a =
[[140 123 138 113 128 135 124 145 126 128 142 118 125 128 115 128]
 [124 127 123 128 120 123 130 123 128 133 120 132 123 128 135 128]
 [136 117 128 123 157 128 128 125 128 128 147 119 128 129 103 120]
 [128 152 156 114 130 111 119 127 142 134 141 126 158 134 128 128]
 [130 119 130 131 127 132 132 132 140 132 127 130 134 123 126 132]
 [118 128 149 117 138 125 127 124 140 139 136 136 128 122 139 131]
 [120 148 135 107 137 128 138 121 128 128 131 128 151 128 127 119]
 [121 128 126 122 127 119 131 122 130 138 128 131 117 124 134 135]
 [128 125 128 117 119 127 108 114 128 128 101 135 128 128 122 128]
 [128 128 128 116 157 128 128 136 128 133 147 117 129 129 128 111]
 [155 126 124 117 128 128 108 114 112 128 101 135 143 128 123 128]
 [155 126 124 116 119 128 108 114 112 128 101 135 143 128 122 128]
 [128 128 129 134 133 122 127 132 121 128 129 136 127 127 133 128]
 [128 118 141 116 157 135 118 128 128 133 147 117 129 129 105 111]
 [122 135 125 118 122 128 126 128 128 125 127 117 124 133 124 128]]
a[0,0] -> 140
a[1] -> [124, 127, 123, 128, 120, 123, 130, 123, 128, 133, 120, 132, 123, 128, 135, 128]
a[:, -5] -> [118, 132, 119, 126, 130, 136, 128, 131, 135, 117, 135, 135, 136, 117, 117]
a[:, -4] -> [125, 123, 128, 158, 134, 128, 151, 117, 128, 129, 143, 143, 127, 129, 124]
a[:, 4] -> [128, 120, 157, 130, 127, 138, 137, 127, 119, 157, 128, 119, 133, 157, 122]
a[11,2] -> 124
a[-4] -> [155, 126, 124, 116, 119, 128, 108, 114, 112, 128, 101, 135, 143, 128, 122, 128]
a[-9] -> [120, 148, 135, 107, 137, 128, 138, 121, 128, 128, 131, 128, 151, 128, 127, 119]
a[:, -13] -> [113, 128, 123, 114, 131, 117, 107, 122, 117, 116, 117, 116, 134, 116, 118]
a[-5,5] -> 128
a[-9,3] -> 107
a[14,9] -> 125
a[:, -3] -> [128, 128, 129, 134, 123, 122, 128, 124, 128, 129, 128, 128, 127, 129, 133]
a[13,12] -> 129
a[4,15] -> 132
a[2] -> [136, 117, 128, 123, 157, 128, 128, 125, 128, 128, 147, 119, 128, 129, 103, 120]
a[-5,-8] -> 112
a[7,-15] -> 128
a[-8,-1] -> 135
a[4,4] -> 127
a[9,10] -> 147
a[-6,-9] -> 136
a[:, -2] -> [115, 135, 103, 128, 126, 139, 127, 134, 122, 128, 123, 122, 133, 105, 124]
a[-10,-14] -> 149
a[-15,-7] -> 128
a[-15,-3] -> 128
a[-3,-9] -> 132
a[-5,-13] -> 117
a[9] -> [128, 128, 128, 116, 157, 128, 128, 136, 128, 133, 147, 117, 129, 129, 128, 111]
a[-8,7] -> 122
a[7,-3] -> 124
a[-12,-9] -> 127
a[3,2] -> 156
a[10,0] -> 155

A =
[[147 142 135 133 120 142 117 145 126 129 136]
 [144 141 137 133 126 146 112 146 125 130 133]
 [119 127 143 120 136 126 143 115 110 124 128]
 [134 136 141 132 135 148 111 145 122 126 129]
 [110 126 104 114 125 124 144 128 121 133 120]
 [136 118 115 140 127 111 125 120 151 129 131]
 [117 125 156 128 143 134 125 125 117 123 124]
 [110 123 102 117 126 123 137 130 128 134 120]
 [114 128 137 116 133 122 149 116 107 126 128]]
A[0,0] = 147
A[-4,-7] = 127
A[-4] = [136, 118, 115, 140, 127, 111, 125, 120, 151, 129, 131]
A[-1,-4] = 116
A[-4,-9] = 115
A[8,2] = 137
A[:, -1] = [136, 133, 128, 129, 120, 131, 124, 120, 128]
A[8,-3] = 107
A[-7,8] = 110
A[1,-10] = 141
A[0,1] = 142
A[4,7] = 128
A[3,-5] = 111
A[:, -4] = [145, 146, 115, 145, 128, 120, 125, 130, 116]
A[4,9] = 133
A[-5,3] = 114
A[6,-8] = 128
A[-6,7] = 145
A[-2,8] = 128
A[-7] = [119, 127, 143, 120, 136, 126, 143, 115, 110, 124, 128]
A[3,0] = 134
A[0] = [147, 142, 135, 133, 120, 142, 117, 145, 126, 129, 136]
A[-4,-1] = 131
A[-9,-3] = 126
A[-7,7] = 115
A[1,8] = 125
A[7,0] = 110
A[-8,-11] = 144
A[-9,3] = 133
A[4,-3] = 121
A[:, 3] = [133, 133, 120, 132, 114, 140, 128, 117, 116]
A[-3,2] = 156
A[:, 9] = [129, 130, 124, 126, 133, 129, 123, 134, 126]
A[1] = [144, 141, 137, 133, 126, 146, 112, 146, 125, 130, 133]
A[-4,-3] = 151
A[:, 5] = [142, 146, 126, 148, 124, 111, 134, 123, 122]

X = [150, 131, 138, 127, 106, 145, 147, 124, 128, 139, 147, 123, 127, 131]
X[-14]: 150
X[-6]: 128
X[-13]: 131
X[-2]: 127
X[-8]: 147
X[-11]: 127
X[9]: 139

data =
[[124 140 114 104]
 [121 118 121 115]
 [141 146 132 122]]
Indices start at 0.
row 0 col 0 = 124
row 2 col 0 = 141
row 1 col 1 = 118
row 2 col 2 = 132
row 1 col 3 = 115

m =
[[139 150 138 114 150 136 143 147 133 146 133 116]
 [149 134 111 146 120 147 126 114 107 107 144 115]
 [130 146 149 118 149 142 143 141 133 144 109 136]
 [132 129 142 134 112 143 115 113 106 121 121 145]
 [133 145 147 116 148 147 146 149 139 148 111 132]
 [130 147 147 116 144 143 145 143 132 146 112 135]
 [133 129 141 133 112 142 118 118 107 122 120 145]
 [133 130 137 133 109 142 110 113 106 117 122 143]
 [148 109 112 109 137 137 112 149 134 145 133 110]
 [131 144 145 111 150 146 141 149 139 146 115 130]
 [148 136 109 150 117 151 112 112 105 106 147 128]
 [147 108 113 108 136 140 109 150 133 147 128 107]
 [148 107 118 105 131 140 110 145 125 147 128 109]
 [131 145 147 114 148 144 146 142 136 148 113 136]]
m[0, 0] = 139
m[8, 4] = 137
m[:, 10] = [133, 144, 109, 121, 111, 112, 120, 122, 133, 115, 147, 128, 128, 113]
m[6, 4] = 112
m[8, 0] = 148
m[10, 9] = 106
m[10, 2] = 109
m[2] = [130, 146, 149, 118, 149, 142, 143, 141, 133, 144, 109, 136]
m[3, 7] = 113
m[5, 7] = 143
m[0, 7] = 147
m[5, 1] = 147
m[13] = [131, 145, 147, 114, 148, 144, 146, 142, 136, 148, 113, 136]
m[10, 10] = 147
m[4, 6] = 146
m[:, 7] = [147, 114, 141, 113, 149, 143, 118, 113, 149, 149, 112, 150, 145, 142]
m[7, 7] = 113
m[12, 2] = 118
m[11] = [147, 108, 113, 108, 136, 140, 109, 150, 133, 147, 128, 107]
m[12] = [148, 107, 118, 105, 131, 140, 110, 145, 125, 147, 128, 109]
m[9, 3] = 111
m[9, 7] = 149
m[12, 11] = 109
m[4, 2] = 147
m[12, 8] = 125
m[4] = [133, 145, 147, 116, 148, 147, 146, 149, 139, 148, 111, 132]
m[2, 1] = 146
m[:, 8] = [133, 107, 133, 106, 139, 132, 107, 106, 134, 139, 105, 133, 125, 136]
m[:, 3] = [114, 146, 118, 134, 116, 116, 133, 133, 109, 111, 150, 108, 105, 114]
m[5, 5] = 143
m[6] = [133, 129, 141, 133, 112, 142, 118, 118, 107, 122, 120, 145]
m[8, 2] = 112
m[1, 5] = 147
m[3, 4] = 112
m[:, 11] = [116, 115, 136, 145, 132, 135, 145, 143, 110, 130, 128, 107, 109, 136]
m[1, 10] = 144

arr = [155 147 149 154 142 154 107 138]
arr[0] = 155
arr[2] = 149
arr[5] = 154
arr[4] = 142

B =
147,123,114,114,144,146,131,110,126,113,128,125,117,146
143,108,113,115,144,142,119,113,113,115,109,121,110,145
142,106,149,148,142,147,115,147,108,148,109,148,143,145
147,108,120,124,146,146,115,125,110,122,109,135,116,147
139,108,124,124,137,139,111,121,109,121,107,130,113,140
115,144,148,148,116,128,126,149,124,149,138,147,149,119
138,138,108,109,142,138,141,109,142,109,141,113,109,140
B[0, 0] = 147
B[0, 6] = 131
B[4] = [139, 108, 124, 124, 137, 139, 111, 121, 109, 121, 107, 130, 113, 140]
B[:, 0] = [147, 143, 142, 147, 139, 115, 138]
B[2, 13] = 145
B[6, 9] = 109
B[:, 13] = [146, 145, 145, 147, 140, 119, 140]
B[4, 10] = 107
B[3, 1] = 108
B[1, 6] = 119
B[0, 7] = 110
B[5, 5] = 128
B[:, 12] = [117, 110, 143, 116, 113, 149, 109]
B[5, 12] = 149
B[4, 6] = 111
B[:, 9] = [113, 115, 148, 122, 121, 149, 109]
B[4, 3] = 124
B[1] = [143, 108, 113, 115, 144, 142, 119, 113, 113, 115, 109, 121, 110, 145]
B[2, 2] = 149
B[4, 11] = 130
B[1, 5] = 142
B[2, 5] = 147
B[1, 1] = 108
B[6, 3] = 109
B[:, 2] = [114, 113, 149, 120, 124, 148, 108]
B[2] = [142, 106, 149, 148, 142, 147, 115, 147, 108, 148, 109, 148, 143, 145]
B[1, 2] = 113
B[2, 8] = 108
